A small network was shown many inputs. Here are its activations along a few directions, one row for each input.
In each table, some parts of the input vary, and every possible input appears once, in random order.
Descriptions start from the smaller parts, as in this example, which fits no table here: values(2) and (point or line(9) or (ring(5) and line(6))).
Shared parts are said once, and a part with two or three values counts as separate values.
(in the rows, 128 means zero)

Other details of the inputs vary at random and push rows far along three fixed directions, the same in every table; ignore that.

A family of inputs:
row 1: [ 73 118 159 112 173 155  85 106 132 164  97 130 176 102]
row 2: [113 134 140 110 106 115 152 168  96 149 101  84  47 140]
row 3: [196 118 136 125 107 141 158 127 135 102 155 171 108 138]
row 4: [163 167 120 122 143 121 110  92 150 142 179  45 168 173]
row 5: [ 84 116 112 131 120 124 150 147  98  98  91 178  95  81]
row 6: [ 73 114 139 114 121 133 166 163 107 123  87 125 100  73]
row 7: [151 114 121 125 126 118 133 131 152 128 119 148 146 156]
row 8: [148 125 110 119 115 120 167 130 145 110 128 124 127 133]
row 9: [ 56 151 136  73 154 115 113 143 127 149 128  47 120  88]
row 10: [162 115 146 103 121 160 125 109 104 129 102 183 130 115]
row 11: [ 65 146 137 109 159 139 121 104 127 143 136  70 143  89]
row 12: [125 151 116 113 130 111 164 134 144 117 141  83 127 136]
row 13: [ 50 143 133 107 151 134 130 134 115 143 115  86 114  70]
row 14: [196 138 114 174 130 158  94  64 135 110 147 164 197 145]
row 15: [101 128 158  90 162 144  67 132  92 172 132  97  90 121]
row 16: [143 132 169 106 139 129 125 147 138 134 182  80  75 155]
row 17: [136 143 109 113 147 143  72  94 103 132 121 171 150 128]
row 18: [ 55 134 144 121 168 123  86 127 141 167 125  90 143 122]
row 19: [ 88 122 103 101 115 117 145 150 100 109  93 176  87  97]
row 20: [ 93 127 164 115 166 181  65  74  88 181 101 105 136  95]
row 21: [123 107 123 153 124 137 111 125 126 116  99 209 147 130]
row 22: [114 125 119 108 155 132  89  97 134 138 123 168 160 150]
row 23: [160 142 106 182 107  99 132 147 131 112 157 119 114 144]
row 24: [ 87 126 154  85 165 124 105 128 149 171 123  67 155 135]
row 25: [108 117 114 139 103 127 180 149 112  99 104 162  97  95]
row 26: [160 123 125 129  69  98 179 187 125 115 118 107  80 139]
row 27: [148 115 108 123 138 142  98  97 142 125 120 196 169 156]
row 28: [132 101 134 154 105 121 154 144 142 124 109 158 133 144]
row 29: [ 73 135 141  90 148 100 116 166 141 161 129  58 120 134]
row 30: [121 115 143 133 120 163 122 115 104 145  89 157 133 100]
row 31: [167 100 162 132 129 173 134 107 107 110 132 208 129  91]
row 32: [136 118 108 144 130 152 139 107 121  94 107 200 150  93]
row 33: [ 80 113 134 137  96 103 172 183 123 128  93 135  79 125]
row 34: [121 131 132 101 177 146  50 100 104 138 153 183 134 129]
row 35: [180 143 122 126 120 122 113 112 141 124 146 101 158 148]
row 36: [101 120 123 102 134 134 117 126 127 139  98 162 129 133]
row 37: [138 127 125 161 131 126 121 112 159 125 149 136 168 161]
row 38: [143 127 147 158 154 146  93 110 104 138 154 115  97 155]
row 39: [126 102 118 121  83  98 166 183 127 115  95 162  88 136]
row 40: [147 134 113 150 127 137 154  97 152 108 139 135 157 123]
row 41: [162 151  96 182 106  83 179 158 159  79 181  99 121 153]
row 42: [127 109 134 153 116 120 145 137 149 130 117 144 139 140]
row 43: [133 156 123 111 139 111  94 115 127 141 159  68 141 147]
row 44: [ 99 112 126 138  99 138 138 155  75 122  72 179  77  84]
row 45: [196 151  97 143 123 123 106  93 147 122 170 121 163 173]
row 46: [151 119 113 164 113 148 102 124  88 105 101 220 135 103]
row 47: [149 127  93 117 137 150 113  80 130 106 128 192 166 122]
row 48: [167 118 168 157 130 134 136 148 143 115 191 104  82 154]
row 49: [126 130 139 103 107 105 151 160 128 148 128  55 103 128]
row 50: [106 125 126 138 126 155  99 112  83 135  99 169 123  92]
row 51: [145 131 140 156 150 130 134  96 174 141 144  99 177 176]
row 52: [ 70 112 134 139 109  91 153 183 122 133 107 123  78 123]
row 53: [195 128 119 169 128 161 103  59 136 125 148 159 197 148]
row 54: [ 72 115 136  65 150 148 110 109 114 152  94 125 137  69]
row 55: [169 149  96 140  99  93 183 152 164  92 166  91 122 156]
row 56: [107 117 118 103  96 130 131 159  82 127  75 176  73 100]
row 57: [149 155  92 127 142 109 121 113 154 105 172 116 158 146]
row 58: [132 139 139 168 147  81 127 173 142 118 199  64  86 153]
row 59: [148 130 106 134 135 106 106 127 152 116 139 159 151 169]
row 60: [142 102 110 151  90 131 190 154 126  92 104 186 107 103]
row 61: [125 144 143 104 116  95 144 162 135 149 135  29 108 130]
row 62: [112 146 132  92 159 133 125  97 155 146 146  61 170 128]
row 63: [185 140 113 182  73 103 181 155 142 103 143 116 104 154]
row 64: [120 130 155 123 159 167  81  68 122 170 134  88 192 111]
row 65: [172 130 154 150 110 136 167 128 137 122 151  95 122 137]
row 66: [156 123 129 131 122 107 157 158 159 128 128 113 139 172]
Description of these inputs: values(2) and (point or ring(5) or (values(3) and line(9))).
Changing only the values(2) part turns row 19 into row 5. The same change can be made to row 15. Which row results?
Answer: row 38
Changing only the values(2) part turns row 57 into row 41. The same change can be made to row 34. Which row results?
Answer: row 58
Change only the values(2) part in row 21. List by row number the other rows that result.
Answer: row 29
Change only the line(9) part in row 66. List by row number the other rows that result.
Answer: row 7, row 22, row 24, row 27, row 29, row 36, row 39, row 59

A family of inputs:
row 67: [160 134 143 115 157 182  81  67 111 148 146 138 169 124]
row 68: [ 77 114 162 107 139 158 124 139  99 149 110 126 102  74]
row 69: [ 62 127 136 110 129 138 134 143 105 139  82 108 111  71]
row 70: [124 148 131 109 112  85 146 184 121 141 154  40  78 146]
row 71: [126 131 114 119 136 106 118 137 143 130 141 114 128 149]
row 72: [150 111 118 163 102 134 110 138  93 112 103 221 106 129]
row 73: [134 139 123 107 153 127 126 104 148 127 162 119 155 137]
row 74: [183 144 132 168 115 119 151 131 141 123 172  77 114 164]
row 75: [167 144 101 122 161 135  84  68 151 118 176 131 192 160]
row 76: [170 129 143 156 119 111 152 138 170 120 158 109 128 170]
row 77: [156 117 114 127 107 124 107 137 114 126 121 172 116 154]
row 78: [124 129 112 152 109  97 153 160 118 101 135 127  82 125]
row 79: [109 151 126 130 158 144 109  80 144 140 137  82 182 115]
row 80: [155 116  91 138 121 142 119 113  98  88 112 234 121 116]
row 81: [161 133 115 140 121 100 157 144 169 107 156 127 128 167]
row 82: [ 76 102 161 120 119 147 134 154 102 143  97 153  89  86]
row 83: [146 147 128 143 168 134 100  81 179 134 172 117 187 170]
row 84: [ 57 123 138 103 129 119 138 154 123 154  86  93 118  97]
row 85: [ 51 126 143 114 142 118 114 159 107 148 111 100  90  96]
row 86: [104 116 119  98 117 131 134 126 108 131  91 153 138  93]
row 87: [ 60 140 141  67 182 147  91  89 119 170 100  76 172  82]
row 88: [149 136 155 105 156 150  83  83 139 167 149  94 166 158]
row 89: [105 145 132 137 153 146 102  80 147 149 134  92 190 127]
row 90: [158  96 132 121 111 148 137 133 122 112  96 226 118 124]
row 91: [ 97 133 139 145 127  96 164 174 145 127 147  75  93 132]
row 92: [136 126 156 139 108 103 148 167 137 145 134  73  88 158]
row 93: [155 134 108 168 119 130 143 111 153 108 130 144 165 146]
row 94: [ 83 119 135  92 154 155 111 110  96 126 102 179 120  75]
row 95: [106 141 130 122 155 138 100  85 156 157 128  90 193 136]
row 96: [127 124 113 138 141 127  99 121 137 125 131 153 143 148]
row 97: [161 111 135 115 113 134 155 133 122 111 126 176 118 124]
row 98: [118 132 118 105 160 152  96  82 146 150 111 131 197 121]
row 99: [154 125 112 140  90 108 147 168  93 100 124 154  71 125]
row 100: [170 128 107 167 128 136 140 109 145  92 161 169 147 142]
row 101: [166 101 124 134 103 150 155 135 104  91 110 216 106 107]
row 102: [132 138 127 151 106 103 136 168 114 122 147  87  80 130]
row 103: [182 126  94 153  98 133 153 102 132  87 123 187 155 136]
row 104: [138 123 150 156 101 116 151 165 125 133 133  95  85 144]
row 105: [ 60 104 131  78 128 155 112 131  95 151  46 184 125  69]
row 106: [137 137 147 109 110 103 164 171 124 143 147  45  79 147]
row 107: [176 126 114 167  99 100 131 156 136 111 142 141 109 180]
row 108: [116 153 124 124 119  97 168 147 146 124 134  49 119 118]
Describe the family of inputs behind these rows.
Answer: ring(6) and (values(2) or ring(5))
Changing only the ring(6) part turns row 105 into row 69. The same change can be made to row 88. Which row results?
Answer: row 74
Changing only the ring(6) part turns row 77 into row 99. The same change can be made to row 71. Which row results?
Answer: row 80
Change only the values(2) part in row 103. List by row number the other rows that result.
Answer: row 108
A walk changes only the ring(5) part. It starts at row 68 and steps to row 100. List the rest of the walk in order.
Answer: row 78, row 102, row 74
